Each row below holds a small network's activations on one input, seen along a few directions.
In each table, some parts of the input vary, and every possible input appears once, in random order.
Descriptions start from the smaller parts, as in this example, which fits no table here: one of 2 separate values, together with either a single point or one of 9 places around a ring or (one of 4 places along a line, together with one of 8 places around a ring).
Shared parts are said once, and a part with two or three values counts as separate values.
In the rows, zero is written as 128.

A family of inputs:
row 1: [136 129  27  60 109  25 170 140 115 166 165 114 136 149 134 108 116 124
 140]
row 2: [161 118 166 192 189 193  75  98 119 142 103 173 150  89 172 108  78 142
 118]
row 3: [ 75 152 167 180 131 236  99  77 140 159 123 144  95 100 154 111 112 180
 108]
row 4: [168  95 160 112  93  40 186 202 127  50 118  71  92 133  67 107 195  76
 128]
row 5: [181  89  77 137 125 170 138 116  83 240 117 114 131 192 155 123 134 181
 193]
row 6: [ 38 184 141 123 112  98 125 122 174 113 161 142 102  93  92  93  84 121
  47]
row 7: [ 67 144 171 133  89 222 125  95 101 142 113 116  98 174 151 185 209 161
 155]
row 8: [155 143  81  99 143  47 108 164 170 131 135 161 181 102 110 137  58  77
 134]
row 9: [199 101 102 146 177 189  94  96 130 152 103 166 186 125 157 170  87 134
 181]
row 10: [ 24 170 127  62  77  92 156 134 129  75 172 106 110 148 107 178 184 114
  86]
row 11: [118 149 140 137 162  52 101 150 157 100 138 169 151  75 113  93  44  95
  66]
row 12: [215  63 177 154 129 173 159 141  91  65  90  59 102 156 124 123 235 132
 179]
Describe the family of inputs behind these rows.
Answer: one of 2 separate values, together with one of 6 places around a ring
Changing only the choice among 2 separate values turns row 1 into row 5. The same change can be made to row 6. Which row results?
Answer: row 3
Change only the choice among 2 separate values in row 4. List by row number the other rows that result.
Answer: row 12

A family of inputs:
row 13: [179  91 135 128 130  23 164 184 104 102 129 101 106 141 104  49 136 115
 101]
row 14: [125 117  92  76  59  64 182 171  99 171 140  74  91 179 110 123 209  94
 162]
row 15: [159 131  56 139 154 146 123  90 160 185 138 161 138  78 162  78  44 159
 148]
row 16: [ 98 155 107 126 157 154  96 103 138 151 141 190 170 117 135 156  67 105
  95]
row 17: [ 85 155  91 140 138 156 111  89 133 207 147 183 137 105 161 108  47 150
 104]
row 18: [153  97  92  74  77 103 175 150  84 136 132  98 123 178 122 183 205  96
 186]
row 19: [ 59 165 148 162 136 198 108  67 114 176 135 161  87  96 187  92 101 167
 100]
row 20: [112 109 140 163 129 242 141  73 124 138 129  99  80 130 149 107 153 213
 133]
row 21: [111 114 166 122 105 159 165 131 132  37 144  67  93 140  89 155 202 154
 121]
row 22: [220  85 181 175 169 108  94 168 103 107  75 129 168 124 132 122 118 113
 160]
row 23: [ 96 134 155 122  74 129 179 158 136  81 149  54  48 125  87  90 210 127
 102]
row 24: [ 87 164 152 122 135 117  61 153 156 144 123 172 179 124 103 184  64 108
 113]
row 25: [ 45 162 171 116 122 105 129 127 127  65 153 142 118 127 121 149 148 135
  71]
row 26: [ 36 183 163 115  86  74 144 149 131 113 155 112  77 107 120  83 157 111
  61]
row 27: [153 102  73 121 111 185 160 104  84 237 122 129 111 167 178 133 163 160
 193]
row 28: [180 135  72 130 172 143 110 109 171 125 131 164 174  94 138 122  65 107
 147]
row 29: [ 73 151 114  89 128  60 118 143 144 107 161 149 164 128  91 171  81 110
  80]
row 30: [163 130  75  91 142  59 145 147 180  86 148 136 146  92 102 135  86  86
 124]
row 31: [173 106  97 110 120 170 139 114  88 182 115 114 156 204 145 182 183 136
 193]
row 32: [164 112 129 114  90 149 138 149 100 172  85 125 142 182 139 194 194  95
 222]
row 33: [131 146  76  92 113  14 150 156 178 113 151 111 122 117  76  76  84 112
 109]
row 34: [ 69 162 164 150 149 196  95  78 116 113 124 171 121 110 163 135 128 127
  85]
row 35: [ 58 172 107  96  94  21 137 151 146 136 159 129 130 138  78 108  86 111
  71]
row 36: [222  77 140 169 196 136 106 125  90 124 104 126 168 128 153 104 114 132
 142]
row 37: [ 58 172 211 154 128 154  72 121 143 102 104 163 130 126 139 166 131 133
 105]
row 38: [207  80 114 175 176 150 127 102  84 186 108 141 114  95 181  59  94 164
 143]
row 39: [128 107 167 151 136 237 127  80 130  86 122  91 119 140 126 147 182 170
 131]
row 40: [166 137 112 129 152 107  80 157 194 114 109 149 187  97 106 149  66 109
 164]
row 41: [211  69 135 131 154  70 156 170  99  75 120 112 130 113 134 110 138  90
 118]
row 42: [121 119 204 158 106 210 110 121 149  68  89  86 110 138 110 169 187 153
 153]
Describe the family of inputs behind these rows.
Answer: one of 5 places along a line, together with one of 6 places around a ring
Changing only the place on the line of 5 turns row 25 into row 19. The same change can be made to row 41. Which row results?
Answer: row 38
Change only the place on the ring of 6 in row 31. List by row number the other rows that result.
Answer: row 16, row 28, row 34, row 36, row 39
A walk changes only the place on the line of 5. It starts at row 23 and steps to row 21. List the rest of the walk in order.
Answer: row 42, row 39, row 20

A family of inputs:
row 43: [175 122  98 135 172  99 100 129 146 140 123 166 175  97 137 116  52 112
 131]
row 44: [ 84 169 128 115 143  66 107 140 176  89 153 162 147  79 102 117  59  94
  65]
row 45: [104 134 133 144 128 218 110  85 112 170 122 139 126 148 160 158 142 168
 148]
row 46: [186  90 110 123 124 107 155 149 101 139 118 100 124 152 127 116 158 126
 162]
row 47: [197  84 124 121 115 110 158 162 103 118 105  90 126 158 118 136 184 111
 181]
row 48: [130 136 149 175 179 202  74  86 135 147 115 180 154  92 168 132  69 151
 118]
row 49: [161 116  81 108 127 105 136 135 119 170 127 132 150 150 131 136 117 121
 161]
row 50: [ 70 170 122 111 121  64 123 144 163 115 157 148 125  95 104 103  78 109
  68]
row 51: [ 61 167 114  85  91  70 144 144 150 116 159 124 116 130  96 137 129 103
  93]
row 52: [107 131 154  96  82  77 170 167 132  62 134  81  93 144  85 138 203  93
 121]
row 53: [113 137 142 170 157 208  89  82 125 168 119 164 133 110 169 124  89 171
 124]
row 54: [147  99 173 150 114 211 138 114  97 110 100  91 104 161 139 155 213 151
 168]
row 55: [130 107 161 156 125 213 133  97  95 128 113 103 101 153 151 136 184 174
 148]
row 56: [ 91 139 143 101  89  70 166 159 127  87 145  92  90 135  96 110 175 109
  97]
row 57: [164 122  88 129 153 101 116 126 138 160 129 151 156 114 136 107  70 127
 136]
Changing only one part turns row 56 into row 51. The same change can be made to row 55. Which row results?
Answer: row 45
Describe the family of inputs behind these rows.
Answer: one of 3 separate values, together with one of 5 places along a line
Change only the choice among 3 separate values in row 52. List by row number the other rows that result.
Answer: row 47, row 54
Change only the choice among 3 separate values in row 43. List by row number the other rows that result.
Answer: row 44, row 48
